A small network was shown many inputs. Here are its activations along a few directions, one row for each input.
Each table varies a few parts of the input and shows all the possible inputs, shuffled.
Descriptions start from the smaller parts, as in this example, which fits no table here: one of 2 separate values, together with either a single point or one of 9 places along a line or (one of 6 places along a line, together with one of 8 places around a ring).
Shared parts are said once, and a part with two or three values counts as separate values.

Other details of the inputs vary at random and push rows far along two fixed directions, the same in every table; ignore that.

Rows:
x1: [  1.2  -0.8 -20.0 -19.5   6.8 -13.9  -9.7  -5.0   3.6   5.2  12.5]
x2: [-43.8 -21.2  36.2  14.0 -25.7  24.9  29.0  49.2   7.1 -10.4 -10.2]
x3: [ -7.1 -11.5  39.5  -1.6 -22.1  -6.2  11.8  16.0   7.1 -15.3 -10.7]
x4: [-23.1   8.5  -2.3  20.4  -5.8  21.8   1.0  -2.0  -1.3  -2.7  -5.8]
x5: [ 14.7   0.0 -12.0  -7.5   4.5 -10.1 -23.4  -9.1   5.5  -4.1   5.1]
x6: [-14.2   6.9   2.7  12.0   7.0  18.9   3.2  21.5 -15.3  -6.8   3.8]
x7: [ 12.3   5.8   2.3 -12.1   9.1  -9.5 -26.5  -6.8  -4.2   3.0   0.5]
x8: [-16.1  -5.4  -6.6  22.4  14.1   9.5   6.7  20.3  -1.4   0.4  -1.3]
x9: [  9.0   3.3  -2.4 -16.6  14.3 -12.7 -13.3  -0.9 -12.4   7.1  12.4]
x10: [ 16.2   1.2 -17.3 -11.2   7.8  -8.1  -4.4  -8.0  -6.6  -3.5  17.3]
x11: [-17.1   1.0  -1.1  23.1  -4.9  25.5  -8.0   4.0   0.4   1.8  -3.4]
x12: [-15.1  10.8  -7.6  14.9  -5.6  22.9   5.0   6.4  -4.0  -2.6 -18.7]
x13: [ 11.9   3.0  -0.9 -15.9   5.9   2.5 -22.4 -16.0  -7.9   5.3  -0.9]
x14: [-15.5   5.0  -3.2  23.6   1.6  15.7   6.9  14.4  -8.0   0.2  10.1]
x15: [ -9.8  12.0  -5.1  12.6   7.7  23.9   7.1  19.4  13.2 -11.6   9.5]
x16: [  6.2  12.8  -2.6  -0.4   4.5 -21.1 -15.8 -15.9   2.0   4.0   4.9]
x17: [  8.6   2.1 -11.8  -7.6  10.2  -5.3  -4.4 -27.9   0.3   4.4  -8.4]
x18: [  2.2  15.3  -6.0  -5.2   1.4 -14.8  -8.1 -25.3  -0.7   3.7   2.6]
x19: [-32.0  -7.1  29.5  36.7 -28.7  22.1  27.7  46.7  10.9 -19.0 -26.4]
x20: [ 11.4  -2.6 -16.7 -12.0   9.7 -13.4 -10.1  -3.2  -2.6   0.0  17.1]
x21: [ 15.6  18.0   3.6 -19.7  17.7  -1.8  -6.9  -5.4   2.5   5.9  13.5]
x22: [ 20.6   7.5 -14.2  -9.6   7.4  -9.6   0.0  -4.2 -11.9  10.6   6.0]
x23: [-5.5 18.3 -2.0 14.2  7.2 22.6 11.6 23.2  7.9  2.5 -1.9]
x24: [ 14.2  -2.9 -15.2 -11.3   1.2   1.9 -19.2 -18.3   1.8  -1.9   3.7]
x25: [ 10.0   8.8 -10.9  -7.5   5.1 -18.7 -16.2 -11.2   4.5 -10.0   3.3]
x26: [  8.0   0.4 -10.3  -3.2   4.0  -8.9  -4.9 -20.8 -17.2   9.1  14.1]
x27: [-21.7  11.0  -8.7  15.2  -3.4  13.8   2.4   6.3   2.9 -20.6  -7.7]
x28: [-21.4   8.4  -4.1  21.8   6.4  10.4   8.2   2.7   3.1  -9.9 -17.3]
x29: [-13.6  16.0   3.3  19.6   6.9  21.5   7.5  14.7  10.7   2.4  10.9]
x30: [  8.2   4.7 -16.3 -13.9   0.4  -1.7 -10.2 -24.2   0.1  -6.4   1.2]
x31: [  3.7  17.1  -0.1 -16.9   6.7 -11.8 -11.7 -18.4  -7.9  -3.2  -3.6]
x32: [-30.4   3.1  -6.1  15.2   0.6   9.8   1.4  17.2   2.1   9.0   5.4]
x33: [ 16.0   3.7 -13.7 -10.5   9.3 -14.9  -5.7   0.3  -7.9  14.3   5.9]
x34: [  6.4 -58.4  85.9 -30.3 -71.5  -7.1  53.9   5.6  22.0 -17.3 -15.7]
x35: [ 18.5   9.4  -6.2  -8.5  22.8  -5.9   2.2 -11.4  12.4   9.4   8.5]
x36: [ -9.0   3.2  -6.4  17.6  -4.7  26.6  -4.0  12.3  -2.4   2.0 -16.2]
x37: [ 29.4 -36.7  44.5 -26.7 -29.1 -43.4  24.3 -15.8  23.6  -3.6  -8.1]
x38: [ 12.2  -6.3 -14.1  -3.8  14.5  -9.9   0.5 -19.8 -14.5   6.0   2.9]
x39: [ 20.9 -46.3  35.4 -39.1 -27.4 -39.0  30.6 -10.1  22.8  11.9   1.2]
x40: [ 19.2   6.2  -8.9  -6.0   4.0 -11.6 -19.0  -5.5   0.3  10.1  -6.1]
x41: [  7.5   1.4  -8.4  -4.8   8.9 -15.8  -9.6  -7.9  -5.1  14.1  18.7]
x42: [ 25.0 -37.4  34.0 -44.2 -37.7 -37.0  29.1  -2.8  17.2  15.3  -0.4]
x43: [-15.9  -3.9 -12.9  17.1  -0.9  19.7   5.6  10.8 -13.7 -15.2   3.7]
x44: [-12.6  -2.9  -1.8  26.7   8.8  12.6  -6.6  14.2   6.8  -3.7 -13.2]
x45: [-11.3  -1.7  -7.1  23.2  12.2  14.8  12.4  15.6  -5.4  -3.2  -1.1]
x46: [-13.1  -5.7  -5.0  22.7   5.7  24.7  -2.5   5.0   3.0  -1.4 -14.6]
x47: [-17.3  17.2  -5.5  16.7  -4.0  12.4   6.8  10.1  -2.4  -6.5 -18.9]
x48: [ 10.8   4.0  -3.6  -0.3   3.7 -12.5 -22.9 -13.8   3.1   9.9   6.7]
x49: [ 16.3   2.6 -15.5  -8.9   4.1  -8.0  -0.9 -12.5 -20.0   9.3   1.2]
x50: [  9.4   2.2  -4.4 -14.9   9.2  -5.9  -8.5 -13.8 -24.4   2.2   7.8]
Each input here is: one of 5 separate values, together with either a single point or one of 4 places along a line or one of 5 places around a ring.
Changing only the choice among 5 separate values turns x46 into x36. The same change can be made to x37. Which row results?
Answer: x19
Changing only the choice among 5 separate values turns x22 into x45. The same change can be made to x12. Which row results?
Answer: x17
Which other rows agree with x20 in the choice among 5 separate values? List them by row number.
Answer: x1, x5, x10, x15, x24, x25, x27, x30, x43
Which other rows does x34 become when the place on the ring of 5 takes its other values? List them by row number.
Answer: x3, x7, x13, x31
A walk changes only the place on the line of 4. It starts at x26 and steps to x14. List the rest of the walk in order.
Answer: x41, x32
Which other rows does x23 become when the choice among 5 separate values takes its other values? List them by row number.
Answer: x15, x21, x29, x35
